A small network was trained on made-up records. Each row is its average activation on records with the value named, seen along a few directions.
Related values have similar rows: they may be neighbours, one step apart, or belong to one group.
In the rows, zero is written as 128.

Other fields vary at random and push rows far along one fixed direction, the same in every table; ignore that.

Field Tef:
m6: 119	145	119	136	131	144	126	132	124	131	124	118	128	131	127	121
m1: 145	103	136	157	129	78	130	130	83	137	136	142	193	140	124	111
m19: 115	117	155	223	77	66	151	141	52	170	161	129	212	153	102	83
m11: 119	163	104	62	160	182	125	108	188	101	95	113	52	113	139	161
m18: 151	115	147	186	111	49	139	128	50	145	144	142	229	146	117	90
m12: 135	134	123	100	147	132	135	122	138	114	119	129	122	124	143	138
m9: 120	145	122	144	125	137	131	126	126	129	131	119	126	135	120	120
m8: 115	135	119	137	110	152	119	142	136	129	132	130	110	136	128	117
m20: 100	141	121	146	113	156	116	144	136	137	143	122	105	134	118	125
m15: 130	148	112	93	142	143	131	114	150	121	108	115	102	124	133	138
m10: 142	108	142	152	123	74	130	133	85	131	150	141	182	138	125	121
m16: 137	104	153	127	118	107	125	120	124	130	133	138	140	123	128	136
m7: 134	138	121	111	136	132	131	119	133	120	119	120	132	126	132	130
m4: 112	144	120	116	139	185	106	130	164	118	120	128	66	126	136	142
m17: 139	111	138	94	149	135	130	134	154	109	120	139	95	122	140	150
m14: 128	95	124	80	129	161	114	126	162	125	128	128	102	92	133	147
m2: 140	96	153	127	113	115	137	123	132	143	145	146	150	116	122	135
m3: 128	136	115	149	126	112	131	131	118	131	126	119	129	139	121	114
m5: 133	139	117	76	156	155	128	123	166	113	103	120	82	117	142	152
m13: 118	144	120	144	124	146	125	134	138	126	125	123	103	126	128	130
The values of Tef form a line.
Q: List every value one step from m13, in the order listed.
A: m9, m4
Q: List every value one step from m15, in the order listed.
A: m11, m7
Q: How many steps from neighbour to neighbour lead from m20 to m2, at the fewest?
A: 17

Field Fum:
c6: 104	116	129	166	101	151	107	154	128	142	156	131	126	134	117	102
c15: 147	139	106	20	170	173	122	106	184	112	93	102	92	83	146	168
c10: 159	102	132	107	165	117	105	134	127	98	129	156	113	117	145	144
c4: 117	147	114	158	135	155	98	155	128	114	138	136	89	144	127	126
c1: 135	130	158	158	149	119	136	144	129	121	127	147	110	142	136	136
c3: 132	142	143	196	83	46	174	111	62	168	142	119	219	144	110	84
c8: 136	162	128	139	143	115	146	112	135	109	104	127	108	141	137	143
c5: 116	167	99	171	129	112	121	142	96	130	124	118	147	172	111	96
c11: 165	120	129	154	139	52	132	123	50	118	123	141	206	148	136	104
c9: 155	76	152	148	112	93	118	135	91	139	159	164	191	124	130	127
c2: 80	130	106	98	120	192	121	124	170	134	124	97	81	113	120	134
c14: 103	166	93	121	126	158	137	125	135	139	122	99	112	127	108	120
c13: 119	103	158	116	112	151	130	124	161	134	125	147	86	122	142	149
c7: 120	120	154	130	100	127	149	115	138	151	132	120	147	122	110	128
c12: 133	101	119	37	134	161	126	118	186	112	120	117	96	86	144	159
A value of Fum combines one of 5 hidden first parts with one of 3 second parts; all combinations occur once.
Q: Changing only the second part turns c13 into c9. c8 has the same second part as c13; what does that change turn c8 into?
A: c11
Q: Changing only the second part turns c14 into c3. c4 has the same second part as c14; what does that change turn c4 into?
A: c1
